These are the activations of a small neural network, seen along a few directions. Each row is one input.
Each table varies a few parts of the input and shows all the possible inputs, shuffled.
A made-up example of a description, with smaller parts first: one of 4 places along a line, together with either a single point or one of 9 places around a ring or (one of 2 separate values, together with one of 8 places around a ring).
Shared parts are said once, and a part with two or three values counts as separate values.

Other details of the inputs vary at random and push rows far along three fixed directions, the same in every table; ignore that.

Table:
R1: [ 50  -5  31 -20  11 -62  10 -15  55  16 -16]
R2: [-32 -15 -11  44  -8  32 -42 -25  33 -53  48]
R3: [ 10   2 -14  13  37 -14 -38 -44  39  -7   5]
R4: [-58  25 -41 -31 -28  61  21  42 -86 -15   2]
R5: [-48  -1 -33 -48  60  34  -6   4  -1  31 -20]
R6: [ 27 -34 -30 -56  43 -24   4  37  30  75 -51]
R7: [ -24   13  -14   50  -24   33  -18  -16  -34 -108   50]
R8: [-44   2 -36 -10  44  24 -46 -23  12   2  -8]
R9: [ 53  14  34 -52  12 -57  38  22  33  95 -45]
R10: [-29 -18  -5  30   3  29 -19  -4  12 -19  23]
R11: [ 68  26  43  44 -23 -48   5 -18  18 -28  18]
R12: [-34  -6 -28 -12  33   9 -38 -22  14   0 -11]
R13: [ -4  27  11 -30 -83   0  45  64 -91   6 -27]
R14: [-48  -3 -34 -46  -1  16 -13  14 -30  23 -31]
R15: [ 12   0  11  37  57 -13 -33 -59  63 -43  24]
R16: [ -4 -11  15  24  43 -21 -37 -46  58 -52  19]
R17: [ 19  26   6 -18 -53 -19  57  51 -59  25 -42]
R18: [-65 -21 -38  -1 -23  56   9  36 -76  13   9]
R19: [-67 -38 -31 -45  39  30 -20  10   4  65   1]
R20: [-15  23 -22  39 -22  36   2   0 -46 -73  28]
R21: [ 62 -14  45  19 -23  -4  30 -12  17   7   5]
R22: [-21   0   2  -6  57   5 -36 -29  49  -4  13]
R23: [ 84  14  56  42   3 -80  -2 -36  76 -10  -3]
R24: [-30   2 -20 -59  65  21  -8  -3  17  52 -17]
R25: [ 28  28  24 -33 -91 -23  56  70 -77  24 -28]
R26: [ 84  36  31  63 -71 -41  29  -1 -18 -57  30]
R27: [-52 -30 -22 -12  18  55   8  13 -43  33  -7]
R28: [ 43  -1  34  51 -71  -1  38  29 -35 -16   8]
R29: [-30 -17 -21  66 -48  32 -29 -14 -33 -77  64]
R30: [-47  23 -19  -4  26  52 -28   0 -19 -18  22]
R31: [ 58 -16  35  43 -55   3  38  -5 -44 -14  24]
R32: [ 22 -19  11 -55 -20 -32  34  40  36 110 -43]
R33: [-20 -10 -12  -4  60   2 -21 -34  45 -19   3]
R34: [ 47   4  36   2  10 -58   1 -22  53  10 -16]
R35: [  4  -6   8 -23  25 -32  11  -4  30  27 -33]
Description of these inputs: either a single point or (one of 2 separate values, together with one of 5 places along a line) or (one of 4 places along a line, together with either a single point or one of 5 places around a ring).
Change only the place on the ring of 5 in R15. List by row number the other rows that result.
> R5, R9, R11, R24

Table:
R36: [-14 -12  -1  -7   9  -1  -4  -3   3   5  -5]
R37: [ 12   3  -2 -14  15 -11  -1  -1  13  14  -7]
R38: [-15   9  -2  -7 -18  15   4  10 -24  -2   1]
R39: [ 26  -2  19  10 -22 -30  10   0  12   5   0]
R40: [ -5  12 -12 -11   1  13  -3  11 -18   0   2]
R41: [  7  -4   5   1  19 -12  -9 -22  25   7  -3]
R42: [  8   5   4   3  25 -11  -9 -13  27   5  -4]
R43: [ -3   0  -9  -5  27   1 -12 -14  16  -5   4]
R44: [ 32  19  25  86 -14  -7 -33 -40  23 -99  61]
R45: [  1  -8  -2   3 -13  -5   4   8   0  -2  -2]
R46: [-15  13  -2  -1  -2  14   0   7 -11 -10   2]
R47: [  3  -2  -1  -2 -24  -1   8  18  -7   6  -3]
R48: [ 12  10  11  -3 -17 -15  20  14 -10   3 -15]
R49: [-11   1  -9   5  -7  12  -6   4 -15   0   8]
R50: [ 6 10  3 -7 -6 -2  0  8 -2 -5  5]
R51: [ 13  13  12  -3 -20 -13  19  14  -8   5 -13]
R52: [ -7  -9 -10   3  19   7 -21  -6  21   5   6]
R53: [ 18   8   7   4 -23 -13  13   9 -14 -17   2]
R54: [ -8  -6   0   1  -8  24  16  10 -27   2   5]
R55: [-10   7  -7  -7  -4  10   3   5 -13 -14   5]
R56: [ 2 -1 -2  6 -9 -4  1  1 -6  6  2]
R57: [  4   2   1   2  -7  -3   2  -4 -10  -1  -4]
R58: [  6 -12  -6  -4   7  -9   0  -1  16  18 -10]
R59: [ -6 -11   4  -5  17  17   5  -3   6  15   4]
R60: [ 7 14  1  4 -1 -1  1  6 -6  0 -2]
R61: [  3  -7  -1   8 -11  -5   2   1   7  -7   4]
R62: [ 14  -6  15 -14   2 -24   9  -6  15  18 -20]
R63: [  2 -17   1  -7   6 -12   0  -1  19  11 -12]
R64: [ -4  -2 -11 -15  19   2  -3  -2  -2   2  -7]
R65: [-5 -9  6 -4 17 21  0  0  4 14  8]
R66: [  9 -18  11  -5  16   0  11  -5  11  18  -6]
R67: [ -9   8  -6 -18  -2   9   3  12 -10   2  -2]
R68: [  8  10   0  14 -11   0   7   4 -20 -20  -2]
R69: [ -9  -3  -5 -18  16   1  -2  -1   3  -2  -6]
R70: [  8 -12  -3   6  16 -10 -12 -12  32   8   0]
R71: [ 5  8  1 -7 -7 -4  6  5 -3 -6  1]
R72: [ 31   0  14   4 -15 -27  13  -4   0   7 -14]
R73: [-17  -4  -4   2  -8   7  -1   4 -14  -8   5]
R74: [  7   1   4 -10   9  -9  -2  -7  13  20 -10]
R75: [  2   1  -3  17 -20   0   3   2 -20 -11  10]
R76: [ -6 -11   5   3  23  21  -5 -10  14   5  13]
R77: [ 3  1  0  5 -8 -1 -4  4 -6  7  5]
R78: [ 14   5  13   0  -9 -16  15   6  -2  -2 -14]
R79: [  3 -13   0  -4  11 -13  -2  -7   9  15 -10]
R80: [-10   6  -7   6  -3  14  -7  -7 -12 -10   8]
R81: [-25  15 -17  -6  -2  26   3  13 -32  -5  -2]
R82: [-17  -2  -4   1  -9   8   1   4 -13  -6   6]
R83: [-38  -5 -11  -6  23  24 -25  -6   7  -2  14]
R84: [  8 -16  12   4  23   1   3 -16  26  11   6]
R85: [ 14 -10   7  -7  -5 -21   7   4  24  21 -12]
R86: [  3  -3  11  -3  15 -12  -8 -19  30   5  -2]
R87: [  9   5  -6  -3  -1  -5   4   3 -10  -6  -1]
R88: [ 13   2  13  -2 -16 -16  11   1  -3   3 -10]
R89: [ -6  10 -13  -5  -1  12   0   5 -17  -8   5]
R90: [  6 -10  -8   6  -9  -3   2   5  -7  -1  -5]
R91: [ 12   2  11  -2 -28 -15  15  15  -9  13  -5]
R92: [  1  -4  10  -3  16 -12  -7 -20  28   2  -2]
R93: [  2  -2   0   3 -13  -1  -2  11   4   1   3]
R94: [-1  9  5  0 -4 -2  9  4 -3 -6 -5]
R95: [-14   9   0  -5  -9  15  -5   4 -14  -5   6]
R96: [-32   2 -14  -6  30  29 -29 -14   3  -3  10]
R97: [ 6  7  1  9  4 -5  1 -3 -2 -9 -3]
R98: [-13  -3 -10   6  -5   9  -4   2 -19  -5   5]
R99: [ -8  -1 -16  -1 -18  16   2  18 -21   5   0]
R100: [-33   4 -18  -3  37  25 -17 -12   4  -9   4]
R101: [  5  -8  -8   7 -10  -3   2   6  -5   1  -3]
The inputs of R39 and R91 match in every part but one. If R80 is changed in the same way as R39 into R91, which row does it become?
> R74
The inputs of R71 and R55 match in every part but one. If R81 is changed in the same way as R71 into R55, which row does it become?
> R100
What do these inputs look like to the network?
> one of 6 places along a line, together with either a single point or (one of 2 separate values, together with one of 5 places along a line)
Which other rows agree with R64 in the place on the line of 6? List them by row number.
> R36, R62, R63, R66, R68, R69, R72, R78, R79, R90
A walk changes only the place on the line of 6. It starts at R90 and steps to R101. List the rest of the walk in order.
> R58, R70, R99, R52
Change only the choice among 2 separate values in R58. List by row number the other rows that result.
> R61

Table:
R102: [-18  23  -8 -14 -51  12  20  40 -63 -10  -7]
R103: [ 94   6  62  11  20 -83  16 -26  83  25 -15]
R104: [ 95  27  31  66 -30 -50  11 -19   8 -59  21]
R105: [ 59  19  26   3  -6 -41  26   3   7  10 -14]
R106: [ 46  19  38  45 -49 -47   8  -7  16 -39  18]
R107: [ 18  -7   9  30 -43  30  23  20 -39 -25  29]
R108: [ 33 -11  16  43 -76 -17  31  28 -31 -20  16]
R109: [-31  14 -24 -27 -12  15   5  27 -48  -2 -14]
R110: [-47  21  -7   2  21  61 -18  -3 -20 -29  29]
R111: [-13  10 -24 -49 -10 -12  11  29 -19  35 -30]
R112: [  5 -34   4 -48  30 -14  24   5  25 106 -44]
R113: [-59 -36 -36  36  48  48 -75 -43  35 -35  53]
R114: [  2   9 -14 -46  28 -10  21  12  -6  46 -47]
R115: [-11 -15  -4  -1 -53  26  32  34 -56   0   4]
R116: [-55  18 -10   0  16  54 -16  -7 -22 -30  25]
R117: [-33  -7  -4 -43  51  -6 -31 -13  62  39 -17]
R118: [ 16  20 -19  12 -30 -18  -2  12 -20 -25  -4]
R119: [ 75 -34  44  55  35 -44 -20 -57  87   3  27]
R120: [ -1  26   5   4 -38  19  19  20 -55 -25   8]
R121: [-31  14 -21 -27  -8  26   9  17 -49  -4 -15]
R122: [-46 -45 -14  21  81  25 -57 -59  67   0  25]
R123: [ -2 -33  -3 -21   3 -14   7  12  12  69 -29]
R124: [-66  15 -35  34  52  73 -57 -45 -16 -94  60]
R125: [-28  15  -5 -30 -23  18  19  28 -46   5 -18]
R126: [ -8   5  18 -47   6 -15  19  13  12  49 -41]
R127: [ 42  17   5  76 -17 -35 -26 -36  15 -92  40]
R128: [  4 -15   6  14 -32  18  28  18 -29   0  10]
R129: [ -3 -26  -8 -21 -27   1  19  33  -3  46 -20]
R130: [ -7  -7 -12 -35  56 -16 -12 -20  36  25 -33]
R131: [-33  -7 -15 -42  58  -5 -34 -15  59  30 -18]
The inputs of R111 and R109 match in every part but one. If R131 is changed in the same way as R111 into R109, which row does it become?
> R102
What do these inputs look like to the network?
> one of 5 places along a line, together with either one of 2 separate values or one of 4 places along a line
Change only the choice among 2 separate values in R123. List by row number the other rows that result.
> R108
Change only the place on the line of 5 in R115. List by row number the other rows that result.
> R107, R108, R128, R129
